Each row below holds a small network's activations on one input, seen along a few directions.
Each table varies a few parts of the input and shows all the possible inputs, shuffled.
Descriptions start from the smaller parts, as in this example, which fits no table here: one of 6 places along a line, together with either a single point or one of 11 places around a ring or (one of 2 separate values, together with one of 8 places around a ring).
Shared parts are said once, and a part with two or three values counts as separate values.

Other details of the inputs vary at random and push rows far along two fixed directions, the same in every table; ignore that.

Rows:
R1: [ 43   6 -20 -17  -8 -20  29  56 -47 -43  14]
R2: [ 24  25 -16  -9 -16 -30  47  54 -48 -28  11]
R3: [ 22 -18 -11  -5   0  -1  -4  40 -49   0 -18]
R4: [-24  29  42 -26   4  -4   5  -8  71 -56  87]
R5: [ 25   5 -14  28 -30   3   3  19 -33   1 -21]
R6: [ 40  -4 -24  -3  18   0  10  20 -44 -13 -15]
R7: [ 32  31  -1  -3  16   0  32  26  18 -51  57]
R8: [ 27 -26 -27   3  -3   3  -5  40 -29  16  -9]
R9: [-41  45  35 -36  15 -14  42 -36  73 -40  59]
R10: [ 30  -8 -12   2  13   6  -3  33 -53  -5 -20]
R11: [ 18 -17 -21  18 -41  -4  17  23 -22  12 -20]
R12: [ 42   7 -31 -13   7  -1  49  56 -28 -35   9]
R13: [-19 -33   1   1  25  26 -46 -37  27  46 -23]
R14: [ 38   2 -26 -16  -8 -12  47  70 -36 -38  18]
R15: [-19 -27  16   8  25  27 -66 -36   6  41 -22]
R16: [-35  33  43  -9 -30  -7  15 -25  66 -44  59]
R17: [-18 -22   7  31   4  21 -47 -50  15  54 -42]
R18: [ 25 -22 -29 -15   0  -8   8  32 -43  -5 -19]
R19: [-22 -26   4  18  -5  15 -32 -42  27  52 -35]
R20: [-34 -16   8  20  24  14 -46 -54  16  51 -38]
R21: [-23 -38  -2 -16  27  18 -38 -47  13  34 -37]
R22: [-41 -14  22   0  19  10 -47 -52  -8  49 -41]
R23: [ 17  -7 -16  21 -32  -6  -3  30 -31  12 -17]
R24: [-23  40  44 -36  20  -6   7 -32  57 -65  68]
R25: [ 18  11 -21  22  -2  -7   0  27 -40  12 -20]
R26: [  8  -4 -25  -8 -10 -17  26  32 -46  12 -23]
R27: [ 24 -13 -24  24 -28   4  16  14 -19  17 -31]
R28: [-16  46  38   2 -15  -1  29 -36  75 -49  62]
R29: [-33  39  26 -18   8 -13  28 -30  80 -30  56]
R30: [ 10  -1 -19  12 -12 -16  -1  32 -38  13 -17]
R31: [-29 -23  17  27  -6  21 -60 -51  11  53 -39]
R32: [-38  24  38 -12 -23  -9  16 -28  84 -29  58]
R33: [-42 -32   5   4   3   3 -42 -37  14  59 -35]
R34: [ 36  34 -23   1   4 -21  58  42 -44 -31  10]
R35: [-23 -28  15  -2  37  30 -44 -45   6  30 -29]
Description of these inputs: one of 5 places around a ring, together with either one of 3 separate values or one of 4 places along a line.
- Changing only the place on the ring of 5 turns R31 into R23. The same change can be made to R15. Which row results? => R4
- Which other rows does R34 become when the place on the ring of 5 takes its other values? List them by row number. => R2, R9, R22, R26

Rows:
R36: [ 11 -51 -32   2   8  13 -22   4 -55  54 -68]
R37: [ 33 -14 -32  20  26  11  -8   9 -32  22 -33]
R38: [ 52  44 -25  -9   7 -21  70  47 -16 -62  38]
R39: [  9  19 -30  34 -70 -25  35  38 -18  15 -15]
R40: [ 14  -9 -17  -8 -10 -19   8  46 -59  -4 -11]
R41: [-14  25  28  -1  32  10 -12 -33  41 -21  33]
R42: [  6 -13 -30  -3   9 -12  11  19 -50  33 -45]
R43: [ 32  14 -24  51 -62  -5  32  29 -16   9  -9]
R44: [ 58  43 -20  49 -62 -17  60  59   3 -33  37]
R45: [-10 -41 -17   5  23  18 -39 -32 -39  68 -82]
R46: [-20  28  17 -40   3 -29  44   5  49 -50  58]
R47: [ 21   6 -20 -23 -15 -23  39  65 -34 -30  24]
R48: [-25  21  16  26 -54  -7  20 -19  44  -3  13]
R49: [-45 -31  31 -21  11  17 -44 -41  30  20  -6]
R50: [-45  32  38 -26  17 -17  11 -29  39 -24  35]
R51: [ 13  -7  -7 -14  11   3  15   2   9 -16  10]
R52: [-20 -17  24   3  23  30 -64 -39  18  22  -2]
R53: [-37   8  26 -13  22   5 -19 -48  18   6   1]
R54: [-47 -15  39 -13  16  16 -44 -46  21  15  -9]
R55: [ 19 -40 -15   3   2  13 -28  14 -36  24 -31]
R56: [  0  15  27 -19  11   4  -3  -1  60 -47  67]
R57: [ 28 -18 -15   9   2   5 -26  19 -47   7 -28]
R58: [-29  16  34  -9  27  11 -18 -49  37 -12  15]
R59: [ -5 -16   4  -3  23  22 -19 -18  33   8  11]
- What do these inputs look like to the network? => one of 4 places along a line, together with either a single point or one of 5 places around a ring
- Changing only the place on the line of 4 turns R52 into R54. The same change can be made to R41. Which row results? => R53
- Which other rows does R47 become when the place on the ring of 5 takes its other values? List them by row number. => R40, R42, R46, R50
- Which other rows does R46 become when the place on the line of 4 takes its other values? List them by row number. => R36, R51, R59
